A small network was trained on invented records. Each row is its activation on one of them, seen along a few directions.
Records have a field called Nibe. Each example row is followed by its value.
Other fields move the rows too, some of them a lot.
In the rows, zero is written as 500.
Strong random noise was added to every row along 16 fixed directions; ignore it. To show where, here is one row again and again, with new noise each time:
[324 613 414 460 507 449 408 539 533 642 517 381 402 373 562 706 549 576
 389 767 629 495 559 367 463 449 473 487 431 571 526 537 627 421 523]
[326 618 426 371 537 624 264 592 555 410 471 420 620 561 420 440 470 463
 531 501 498 607 559 411 623 476 520 446 469 519 542 572 686 449 395]
[542 604 385 309 448 250 589 646 397 440 388 610 495 525 523 632 531 525
 554 392 441 456 591 199 549 220 397 675 734 500 535 448 452 330 524]
[369 509 382 565 546 459 656 594 430 618 542 565 352 403 657 570 548 546
 452 463 627 586 578 707 295 423 647 573 382 564 304 497 522 441 547]
[440 349 541 371 494 623 622 475 616 498 671 429 531 634 540 319 475 572
 522 376 471 492 356 496 542 581 495 520 402 540 345 372 503 408 306]
[569 626 529 544 432 562 636 391 536 332 503 460 486 653 437 571 505 389
 508 493 315 485 271 678 425 578 643 564 453 593 426 472 463 519 350]
[309 374 528 435 567 575 392 461 374 481 514 611 479 526 538 518 631 508
 465 480 337 411 650 523 349 404 429 559 485 562 453 311 495 452 536]
[322 585 490 433 516 634 587 503 437 587 589 392 403 478 484 487 456 373
 547 599 625 395 455 735 441 587 466 388 408 509 486 490 556 419 403]
[362 498 544 244 634 549 532 474 481 657 661 445 489 453 435 593 453 590
 637 558 537 553 581 486 436 481 321 434 460 477 393 584 497 422 415]
[473 369 329 340 503 597 350 459 568 514 456 462 408 483 505 354 609 550
 621 434 595 512 578 421 595 472 412 468 521 407 576 730 620 557 539]
[736 469 556 541 404 401 678 426 382 640 599 463 477 125 402 654 400 445
 614 538 632 670 613 385 639 414 482 571 618 473 343 505 517 358 536]
[320 291 474 279 528 384 555 380 531 600 546 594 312 465 621 514 676 704
 463 583 447 342 506 371 481 364 281 631 611 605 425 459 473 378 442]
[530 407 436 380 218 445 613 610 404 443 464 436 367 715 397 559 489 436
 678 381 777 561 686 199 509 401 426 787 506 408 459 451 606 326 565]
[591 305 455 339 433 498 524 354 706 628 679 417 384 358 478 482 568 717
 643 474 693 700 381 323 584 464 414 498 490 391 351 728 566 523 485]
[460 460 354 598 431 524 307 479 451 340 314 584 456 412 530 406 642 396
 403 503 388 422 614 450 616 416 622 625 599 614 563 462 666 477 581]
[540 470 536 528 504 628 472 481 389 657 557 292 623 451 604 594 423 447
 544 458 559 654 674 500 561 519 433 366 372 435 572 426 495 433 318]
[658 607 420 617 609 667 420 331 442 537 369 278 538 428 524 749 573 409
 383 733 220 379 657 528 421 659 581 484 353 604 638 511 545 609 528]
[563 488 512 630 781 496 487 611 440 532 454 692 544 498 632 485 513 590
 344 484 232 517 617 704 278 493 606 435 439 594 503 525 202 710 674]

[439 617 344 625 730 457 342 713 405 570 380 643 676 260 757 548 596 603
 255 403 328 576 660 539 395 287 661 388 486 518 518 338 495 520 643] : w3
[388 683 549 513 434 415 488 548 448 457 530 573 599 414 494 591 499 437
 492 419 560 619 320 592 508 313 511 412 601 435 485 355 529 407 384] : w2
[670 573 758 594 594 240 512 622 561 585 642 648 639 259 426 460 219 587
 409 665 482 554 380 339 694 508 443 337 698 559 527 555 217 540 595] : w9
[515 510 297 643 385 383 297 471 525 612 482 485 320 287 740 545 628 520
 526 458 731 486 445 499 469 426 556 295 490 343 690 722 582 613 632] : w5
[550 620 565 439 459 401 485 412 355 465 517 488 506 572 434 791 466 447
 628 505 361 358 545 373 340 499 419 488 516 452 568 465 464 460 539] : w3
[324 647 750 373 573 508 405 457 488 526 688 476 738 476 387 618 376 498
 544 549 405 510 353 476 539 465 321 296 553 459 504 299 487 383 294] : w8
[513 531 536 572 412 341 372 401 566 442 420 495 528 492 526 574 481 556
 468 607 448 603 479 397 657 460 510 514 615 623 569 650 533 491 359] : w7
[559 579 532 545 609 405 560 651 497 430 240 652 481 637 366 492 495 548
 366 698 487 624 616 589 509 433 443 638 620 579 588 622 295 643 632] : w6
[377 547 575 589 472 326 579 559 562 459 521 610 371 706 574 447 432 551
 427 578 548 401 327 629 412 582 537 489 476 610 538 556 346 549 470] : w6
[583 492 480 267 602 557 722 546 498 591 465 375 648 515 455 551 505 570
 495 474 452 512 609 340 589 436 345 608 533 468 435 327 515 348 383] : w2
[435 606 702 549 584 532 381 495 409 398 529 660 630 480 358 478 380 381
 579 489 387 716 467 768 524 444 502 351 587 519 483 588 354 567 393] : w1
[401 562 489 505 647 494 479 487 512 582 650 592 415 355 506 540 541 560
 488 559 445 298 396 633 249 559 547 364 442 478 427 517 480 593 725] : w8
[668 371 498 459 485 655 523 470 608 354 619 495 648 607 496 214 498 472
 575 173 319 403 292 474 544 609 600 443 461 405 436 334 494 540 471] : w5
[384 428 610 411 530 534 445 449 367 489 454 636 293 442 254 499 563 406
 499 813 510 259 634 533 415 486 287 564 645 539 554 499 429 539 769] : w1
[664 509 414 338 557 551 498 473 620 286 592 535 620 637 443 329 474 509
 659 186 166 314 330 341 486 613 628 512 504 480 421 534 525 554 533] : w9
[563 493 663 700 500 652 378 662 412 632 571 370 609 524 410 479 294 419
 519 582 766 731 695 602 428 635 511 266 306 366 607 547 406 643 649] : w7

Which value of Nibe does each new row have?
[705 487 488 587 453 263 559 458 624 534 448 515 446 558 619 646 526 708
 464 520 489 656 426 348 495 450 515 564 517 512 539 679 340 621 496] : w6
[443 438 671 708 284 210 411 468 260 472 436 689 291 453 508 625 419 373
 504 660 611 414 717 391 535 412 445 624 679 634 591 516 397 418 599] : w1
[654 382 518 555 446 644 444 520 502 530 600 334 641 590 632 358 433 441
 528 311 471 416 459 389 564 632 510 322 362 382 646 350 441 531 456] : w1
[436 660 523 500 461 630 431 397 547 496 676 401 532 263 333 656 552 418
 511 616 519 521 311 544 394 514 604 412 417 444 336 365 723 452 551] : w5
[293 628 569 562 690 381 375 503 486 463 594 694 466 378 448 538 411 508
 406 688 267 281 537 565 347 619 662 506 490 755 360 533 539 494 643] : w5
[610 618 374 471 583 553 677 487 534 709 601 323 360 273 451 562 455 478
 550 670 655 269 454 546 413 687 521 382 412 416 485 641 582 536 702] : w8
[576 404 593 525 620 672 613 422 531 540 504 577 528 351 415 410 611 557
 378 572 434 597 364 785 442 465 456 438 525 447 388 375 373 611 565] : w3
[744 323 462 635 532 511 399 339 501 366 490 744 508 298 464 350 588 508
 608 241 303 622 515 600 497 466 668 525 603 458 379 675 471 708 698] : w9
